Each row below holds a small network's activations on one input, seen along a few directions.
In each table, some parts of the input vary, and every possible input appears once, in random order.
A made-up example of a description, with smaller parts first: one of 5 places around a ring, together with either a single point or one of 11 places along a line or (one of 3 separate values, together with one of 6 places along a line).
Shared parts are said once, and a part with two or three values counts as separate values.

Other details of the inputs shift rows strongly along two fixed directions, in all tables alike. That doesn't count.

A family of inputs:
R1: [  9  18  22  -3  61 -50  28 -26 -52  25 -27]
R2: [-15 -21  29  -9 -11 114 -82  24 -24  42 110]
R3: [ 24  31  23 -14  42 -50  28  -9 -41 -14 -22]
R4: [ 29  31   4  -9  42 -35  47  -2 -22 -26 -22]
R5: [ -7 -23 -27  -5 -55  10  -1  28  52 -45 -14]
R6: [ 17  27  14  10  75 -48  28 -31 -42  21 -17]
R7: [-17 -14  -9   1 -16  37 -11   5   2  35  23]
R8: [ -8 -25 -23   3 -75   4 -10  16  55 -53 -30]
R9: [-28 -28  21  10  -3 111 -66   5 -24  73 106]
R10: [-22 -20  -3  14 -19  14 -26   4  18  15  12]
R11: [ 34  33  18 -15  56 -37  44  -3 -48 -10 -27]
R12: [ 22  20  14 -22  29 -36  42  -4 -25 -21 -32]
R13: [ 5 -2 -2 -9 -4 46 -9  6  4 -9 37]
R14: [ 17  30  29  15  84 -58  21 -28 -42  28  -9]
R15: [-20 -11  13  11  13  35 -41   0 -16  43  40]
R16: [-17 -17   5   6  -8  24 -34  -9  -4  29  30]
R17: [-26 -28 -68  11 -96  -9   7  12  93 -31 -52]
R18: [ 10  16  29  17  44 -67   2 -34 -37   8 -42]
R19: [ 28  23  -6  -4  31 -52  39   2   7 -37 -29]
R20: [ -6  -5  32 -11  -2  72 -54   4 -31  22  77]
R21: [-22 -19 -40  10 -76  -9  12  12  68 -15 -42]
R22: [  -8  -14  -74   -6 -114  -16   36   29  109  -81  -70]
Description of these inputs: one of 2 separate values, together with either a single point or one of 10 places around a ring.
Changing only the choice among 2 separate values turns R12 into R1. The same change can be made to R22. Which row results?
Answer: R17

A family of inputs:
R23: [-17  -9  10   4   0  15 -24  -4 -14  35  17]
R24: [ -7   0  -7   9  -4 -21   8  -9   7   9 -21]
R25: [ -9   0  25   3  24  16 -31  -9 -33  38  33]
R26: [-13 -15 -24   9 -36  -7   4  -4  31   1 -29]
R27: [ -8 -16  -7  -6 -53  33 -23  19  27 -27  13]
R28: [ -2   2  11   9  24 -12 -10 -10 -17  13   1]
R29: [ 2  0 -2  5  4 -6  1  0  6 -6 -4]
R30: [  3   4  19   1  26  13 -15 -11 -27  21  24]
R31: [-16 -19 -21  12 -38  -1  -5   6  38  -2 -18]
R32: [  6   4 -17   0  -6  -5  16   5  18 -13  -5]
R33: [ -8  -8 -11  10 -13 -17   4  -6  20  -1 -20]
R34: [ -5  -6  22  -2  15  63 -36   1 -34  37  67]
R35: [ 30  33  58 -13  78 -29  -2 -25 -92  10   7]
R36: [ 11   7  -8  -7   8  -4  23  12   5 -17  -8]
R37: [ -6 -11   3  -1  -4  51 -30  16   1  13  49]
R38: [ -3  -5 -35  -7 -40  16  22  20  44 -25  -9]
R39: [ 10   5  30 -11  16  12 -19   1 -34  -6  20]
R40: [  2   0 -17  -5 -12  -2  12  10  21 -14  -8]
R41: [  5   8  11 -10  16  23   2   9 -20  13  29]
R42: [-18 -14   1  10 -12  10 -18  -4   4  25   5]
R43: [  1   2 -14   7  -6 -10   7  -3  19 -10 -12]
R44: [ 29  33   5   0  56 -94  55 -20 -19 -21 -63]
R45: [-17 -16 -12   6 -30  24 -20   1  18  11   8]
R46: [ -3  -2   3  -9  -2  46 -11  11 -10  15  39]
R47: [ 18  18  -5   4  30 -72  46 -17   1 -23 -56]
R48: [  0  -8 -28  -1 -30  -7  20  12  43 -26 -23]
R49: [ 14  12  21 -12  14 -18   1  -3 -27 -17 -10]
R50: [  1  12  -2   9  16 -37  11 -14  -3   2 -22]
R51: [ -5 -12 -36  -4 -44  16  21  19  49 -25 -10]
R52: [  7   1  25  -9   3   7 -10  -4 -22 -11   7]
What do these inputs look like to the network?
Answer: one of 5 separate values, together with either a single point or one of 5 places along a line
List by row number the other rows that have the choice among 5 separate values in common with R32.
Answer: R24, R27, R38, R43, R50
Change only the choice among 5 separate values in R41. List by row number the other rows that result.
Answer: R36, R38, R46, R51
Change only the choice among 5 separate values in R35. List by row number the other rows that result.
Answer: R27, R39, R49, R52
